These are the activations of a small network on made-up records, seen along a few directions, one row for each record.
Each row is followed by the record's values for the fields ZEP, MIFIS, BOLOB, BIFAR, BUF, NER, FOLU.
A field that a record lacks is written missing.
Other fields move the rows too, some of them a lot.
(in the rows, 500 means zero)
Strong random noise was added to every row along 2 fixed directions; ignore it. To show where, here is one row again and again, with new noise each time:
[613 562 423 244 134 584 413 447 487 648 453 536 476 625 318 419 653 405
 695]
[420 450 399 501 388 572 467 245 447 592 311 678 562 527 460 581 671 632
 492]
[488 459 415 430 301 540 440 379 505 632 438 590 519 569 398 501 633 525
 600]
[399 224 452 668 439 317 414 663 746 728 830 434 484 565 395 442 455 473
 719]

[667 519 548 394 388 451 439 702 621 654 717 399 380 590 382 390 398 296
 669]  (ZEP fosa; MIFIS missing; BOLOB missing; BIFAR luk; BUF zom; NER vagu; FOLU missing)
[536 630 527 511 548 489 512 473 502 467 487 497 452 504 513 572 417 465
 439]  (ZEP kap; MIFIS vef; BOLOB missing; BIFAR luk; BUF zom; NER vagu; FOLU missing)
[452 554 377 605 457 600 447 279 405 648 328 711 508 537 471 564 660 633
 431]  (ZEP fosa; MIFIS missing; BOLOB missing; BIFAR nifa; BUF zom; NER vori; FOLU missing)
[597 853 554 465 541 551 446 470 450 541 537 459 378 538 466 618 404 405
 482]  (ZEP kap; MIFIS tife; BOLOB missing; BIFAR nifa; BUF zom; NER vori; FOLU missing)
[472 566 570 603 664 452 535 570 535 454 612 460 479 457 566 579 375 495
 461]  (ZEP kap; MIFIS tife; BOLOB missing; BIFAR nifa; BUF neni; NER vori; FOLU missing)
[623 555 485 307 314 576 492 436 420 534 364 593 492 563 437 399 592 452
 498]  (ZEP fosa; MIFIS missing; BOLOB missing; BIFAR luk; BUF zom; NER vagu; FOLU missing)
[688 804 639 272 514 521 535 628 448 341 551 334 404 503 501 465 335 291
 486]  (ZEP kap; MIFIS tife; BOLOB missing; BIFAR luk; BUF neni; NER vagu; FOLU missing)
[495 328 521 599 548 367 488 688 645 538 744 395 482 520 478 430 390 439
 616]  (ZEP fosa; MIFIS missing; BOLOB missing; BIFAR luk; BUF zom; NER vagu; FOLU missing)
[397 322 468 639 579 482 517 462 524 491 477 552 534 475 555 522 555 608
 479]  (ZEP fosa; MIFIS missing; BOLOB delo; BIFAR nifa; BUF neni; NER vori; FOLU zer)
[439 499 443 477 528 636 556 243 297 344 148 645 608 453 578 589 617 669
 343]  (ZEP fosa; MIFIS missing; BOLOB delo; BIFAR nifa; BUF zom; NER vagu; FOLU zer)
[555 652 517 392 431 565 491 461 429 423 398 475 472 502 479 542 507 494
 495]  (ZEP kap; MIFIS tife; BOLOB delo; BIFAR nifa; BUF zom; NER vori; FOLU zer)
[310 256 398 696 556 508 548 269 493 538 346 680 619 451 546 604 628 733
 443]  (ZEP kap; MIFIS vef; BOLOB sevor; BIFAR luk; BUF neni; NER vagu; FOLU rigu)
[247 167 550 842 823 313 547 578 671 420 666 437 595 363 674 591 360 655
 365]  (ZEP kap; MIFIS vef; BOLOB delo; BIFAR nifa; BUF zom; NER vagu; FOLU rigu)
[543 469 493 455 379 433 472 632 591 615 664 482 469 561 427 393 497 411
 627]  (ZEP kap; MIFIS vef; BOLOB missing; BIFAR nifa; BUF neni; NER vori; FOLU missing)
[593 509 585 258 402 436 512 718 533 360 595 311 489 508 462 339 421 367
 610]  (ZEP kap; MIFIS tife; BOLOB delo; BIFAR luk; BUF neni; NER vagu; FOLU zer)
[446 532 514 496 581 556 572 373 393 293 299 535 573 418 588 573 526 617
 378]  (ZEP kap; MIFIS tife; BOLOB delo; BIFAR luk; BUF neni; NER vagu; FOLU zer)
[448 531 486 649 630 518 500 378 492 591 476 594 482 504 539 605 511 545
 392]  (ZEP fosa; MIFIS missing; BOLOB missing; BIFAR nifa; BUF neni; NER vagu; FOLU missing)
[356 388 485 577 589 526 548 251 398 387 240 684 630 419 607 576 639 721
 322]  (ZEP fosa; MIFIS missing; BOLOB delo; BIFAR luk; BUF neni; NER vagu; FOLU zer)
[686 610 476 156 249 640 509 549 361 422 379 446 498 556 412 342 574 361
 609]  (ZEP fosa; MIFIS missing; BOLOB delo; BIFAR luk; BUF zom; NER vagu; FOLU zer)
[526 476 516 473 492 501 523 525 492 466 480 494 483 485 511 465 535 483
 520]  (ZEP fosa; MIFIS missing; BOLOB delo; BIFAR nifa; BUF neni; NER vori; FOLU zer)
[662 645 519 268 327 557 482 600 492 454 500 395 425 542 425 427 517 369
 603]  (ZEP kap; MIFIS fol; BOLOB delo; BIFAR nifa; BUF zom; NER vori; FOLU zer)
[240 100 373 866 555 359 488 518 653 679 644 606 603 481 512 495 567 724
 545]  (ZEP kap; MIFIS vef; BOLOB sevor; BIFAR nifa; BUF zom; NER vori; FOLU rigu)
[363 333 480 679 546 397 499 465 588 585 562 548 529 467 494 500 550 598
 492]  (ZEP kap; MIFIS tife; BOLOB sevor; BIFAR luk; BUF neni; NER vagu; FOLU rigu)
[489 391 542 507 493 432 496 654 589 497 648 392 531 498 504 454 448 436
 559]  (ZEP fosa; MIFIS missing; BOLOB delo; BIFAR nifa; BUF neni; NER vagu; FOLU rigu)
[509 508 503 639 589 442 484 510 611 630 611 499 402 503 475 562 417 460
 511]  (ZEP kap; MIFIS fol; BOLOB missing; BIFAR luk; BUF zom; NER vagu; FOLU missing)
[516 631 539 640 581 434 446 497 566 664 640 531 401 550 466 605 412 446
 513]  (ZEP fosa; MIFIS missing; BOLOB missing; BIFAR nifa; BUF zom; NER vori; FOLU missing)
[488 446 443 414 359 559 474 478 481 576 456 526 566 523 452 456 592 535
 549]  (ZEP kap; MIFIS tife; BOLOB sevor; BIFAR nifa; BUF neni; NER vagu; FOLU zer)
[398 438 560 648 765 420 586 487 510 350 521 484 549 401 638 570 372 575
 329]  (ZEP kap; MIFIS vef; BOLOB missing; BIFAR luk; BUF zom; NER vagu; FOLU missing)
[431 512 409 556 402 577 449 300 478 695 396 662 511 538 435 582 671 620
 521]  (ZEP kap; MIFIS fol; BOLOB sevor; BIFAR nifa; BUF neni; NER vori; FOLU rigu)
[494 594 493 692 602 454 417 591 577 685 713 466 392 541 469 559 397 449
 551]  (ZEP fosa; MIFIS missing; BOLOB missing; BIFAR nifa; BUF zom; NER vori; FOLU missing)
[469 275 510 543 514 406 504 681 610 478 652 401 518 498 500 386 459 485
 600]  (ZEP fosa; MIFIS missing; BOLOB delo; BIFAR luk; BUF neni; NER vagu; FOLU zer)
[413 501 541 752 725 400 479 435 560 596 605 545 466 481 533 651 371 539
 427]  (ZEP fosa; MIFIS missing; BOLOB missing; BIFAR luk; BUF zom; NER vagu; FOLU missing)
[581 611 509 328 370 559 495 493 407 443 413 487 491 553 458 449 553 446
 565]  (ZEP fosa; MIFIS missing; BOLOB delo; BIFAR nifa; BUF neni; NER vori; FOLU zer)
[412 266 526 576 564 369 542 691 627 402 662 369 546 447 533 420 414 506
 561]  (ZEP kap; MIFIS vef; BOLOB delo; BIFAR luk; BUF neni; NER vagu; FOLU zer)
[597 505 538 355 336 466 483 720 576 470 663 323 440 557 416 397 433 345
 692]  (ZEP kap; MIFIS vef; BOLOB delo; BIFAR nifa; BUF neni; NER vori; FOLU zer)
[669 381 524 239 218 411 453 867 626 554 782 286 450 618 338 179 470 255
 821]  (ZEP fosa; MIFIS missing; BOLOB delo; BIFAR luk; BUF neni; NER vagu; FOLU zer)
[395 389 553 611 738 441 581 474 507 361 499 512 566 385 635 542 428 596
 375]  (ZEP kap; MIFIS tife; BOLOB missing; BIFAR luk; BUF neni; NER vagu; FOLU missing)
[316 428 490 641 676 532 530 343 429 426 376 618 617 408 622 630 542 726
 362]  (ZEP kap; MIFIS tife; BOLOB delo; BIFAR nifa; BUF neni; NER vori; FOLU zer)
[559 395 493 441 374 397 457 722 611 549 680 390 455 570 418 339 474 396
 693]  (ZEP fosa; MIFIS missing; BOLOB delo; BIFAR nifa; BUF neni; NER vori; FOLU zer)
[503 357 441 470 272 440 451 665 622 659 690 446 486 579 370 343 577 437
 720]  (ZEP kap; MIFIS vef; BOLOB sevor; BIFAR nifa; BUF neni; NER vori; FOLU rigu)
[476 561 530 450 577 568 553 391 390 349 339 516 557 416 555 551 518 576
 387]  (ZEP kap; MIFIS tife; BOLOB delo; BIFAR luk; BUF zom; NER vagu; FOLU zer)
[565 477 440 273 285 617 506 431 361 431 271 577 577 524 459 369 669 544
 512]  (ZEP fosa; MIFIS missing; BOLOB delo; BIFAR luk; BUF zom; NER vagu; FOLU zer)
[529 451 453 393 317 527 452 558 552 582 528 452 506 559 394 438 561 486
 642]  (ZEP kap; MIFIS fol; BOLOB sevor; BIFAR nifa; BUF neni; NER vagu; FOLU rigu)
[405 598 548 678 747 498 550 284 445 440 393 598 513 387 613 704 454 613
 280]  (ZEP kap; MIFIS tife; BOLOB missing; BIFAR luk; BUF zom; NER vagu; FOLU missing)
[517 565 598 512 647 476 561 553 523 407 567 434 484 424 573 534 391 462
 417]  (ZEP kap; MIFIS tife; BOLOB missing; BIFAR luk; BUF neni; NER vagu; FOLU missing)
[632 756 538 420 478 546 490 512 475 499 514 430 391 500 446 541 438 371
 522]  (ZEP kap; MIFIS tife; BOLOB missing; BIFAR luk; BUF zom; NER vagu; FOLU missing)
[643 690 463 260 226 655 444 456 372 499 374 506 466 602 389 454 619 414
 616]  (ZEP fosa; MIFIS missing; BOLOB delo; BIFAR nifa; BUF neni; NER vori; FOLU zer)

Which values does each new row have?
[581 522 596 512 586 363 487 791 612 444 795 277 423 507 502 407 277 320
 571]  (ZEP fosa; MIFIS missing; BOLOB missing; BIFAR luk; BUF zom; NER vagu; FOLU missing)
[561 448 476 366 253 458 454 599 566 598 585 457 479 566 365 327 589 418
 663]  (ZEP kap; MIFIS tife; BOLOB sevor; BIFAR luk; BUF neni; NER vagu; FOLU rigu)
[620 778 540 304 417 644 533 287 351 449 221 613 451 485 492 556 585 480
 374]  (ZEP kap; MIFIS tife; BOLOB missing; BIFAR luk; BUF neni; NER vagu; FOLU missing)
[343 458 510 624 686 495 583 305 423 337 300 604 582 414 638 635 538 697
 324]  (ZEP kap; MIFIS vef; BOLOB delo; BIFAR nifa; BUF neni; NER vori; FOLU zer)
[604 651 514 381 471 575 520 441 410 467 399 504 456 532 474 480 508 423
 481]  (ZEP fosa; MIFIS missing; BOLOB missing; BIFAR luk; BUF neni; NER vagu; FOLU missing)
[362 148 446 637 454 363 510 612 655 577 646 492 571 484 472 366 554 578
 586]  (ZEP kap; MIFIS vef; BOLOB sevor; BIFAR luk; BUF neni; NER vagu; FOLU rigu)
[439 292 374 499 337 543 478 390 475 624 409 638 584 547 433 405 693 592
 572]  (ZEP fosa; MIFIS missing; BOLOB sevor; BIFAR luk; BUF neni; NER vagu; FOLU rigu)
[534 495 503 384 465 553 525 462 425 426 377 510 522 502 503 442 557 510
 492]  (ZEP fosa; MIFIS missing; BOLOB delo; BIFAR luk; BUF neni; NER vagu; FOLU zer)
[402 302 447 639 506 430 473 537 561 550 539 536 531 504 503 451 554 602
 517]  (ZEP fosa; MIFIS missing; BOLOB delo; BIFAR nifa; BUF zom; NER vori; FOLU zer)
[533 488 490 451 402 495 497 545 475 477 506 468 494 539 459 448 517 458
 565]  (ZEP fosa; MIFIS missing; BOLOB delo; BIFAR nifa; BUF zom; NER vori; FOLU zer)
[554 594 519 386 412 551 497 505 470 447 469 447 482 514 458 515 515 461
 547]  (ZEP kap; MIFIS fol; BOLOB delo; BIFAR nifa; BUF zom; NER vori; FOLU zer)
[480 501 574 583 671 389 544 672 584 400 684 345 462 452 563 483 319 428
 468]  (ZEP kap; MIFIS vef; BOLOB missing; BIFAR luk; BUF neni; NER vagu; FOLU missing)
[382 323 493 647 644 442 544 470 499 413 444 530 578 442 576 513 490 646
 415]  (ZEP fosa; MIFIS missing; BOLOB delo; BIFAR luk; BUF zom; NER vagu; FOLU zer)
[554 520 528 240 322 541 521 574 432 358 422 438 562 500 475 349 574 467
 527]  (ZEP kap; MIFIS tife; BOLOB delo; BIFAR nifa; BUF neni; NER vagu; FOLU zer)
[502 389 465 466 426 522 488 587 501 533 557 474 551 525 457 409 542 503
 588]  (ZEP fosa; MIFIS missing; BOLOB delo; BIFAR nifa; BUF zom; NER vagu; FOLU zer)
[533 330 520 457 390 402 488 732 596 481 698 353 513 547 425 337 446 409
 681]  (ZEP fosa; MIFIS missing; BOLOB delo; BIFAR luk; BUF zom; NER vagu; FOLU zer)
[625 764 508 407 477 598 477 418 413 557 429 514 413 544 445 536 502 405
 493]  (ZEP fosa; MIFIS missing; BOLOB missing; BIFAR luk; BUF neni; NER vagu; FOLU missing)
[545 492 504 570 424 386 454 695 682 731 833 420 394 585 384 449 431 341
 699]  (ZEP kap; MIFIS vef; BOLOB missing; BIFAR nifa; BUF neni; NER vori; FOLU missing)
[570 537 503 443 501 529 472 453 481 560 462 553 455 518 483 486 494 468
 496]  (ZEP fosa; MIFIS missing; BOLOB missing; BIFAR luk; BUF zom; NER vagu; FOLU missing)
[375 370 461 646 552 442 489 436 508 492 479 562 560 514 531 564 513 617
 508]  (ZEP fosa; MIFIS missing; BOLOB delo; BIFAR nifa; BUF neni; NER vori; FOLU zer)
[643 759 550 312 492 586 491 599 437 448 512 381 437 511 490 482 402 357
 498]  (ZEP kap; MIFIS tife; BOLOB missing; BIFAR nifa; BUF neni; NER vagu; FOLU missing)
[544 630 489 431 431 583 475 415 410 523 381 570 490 504 479 521 593 515
 474]  (ZEP fosa; MIFIS missing; BOLOB delo; BIFAR nifa; BUF zom; NER vori; FOLU zer)
[438 389 552 617 639 406 536 643 596 436 677 389 515 426 541 489 402 495
 534]  (ZEP kap; MIFIS tife; BOLOB delo; BIFAR luk; BUF neni; NER vagu; FOLU zer)
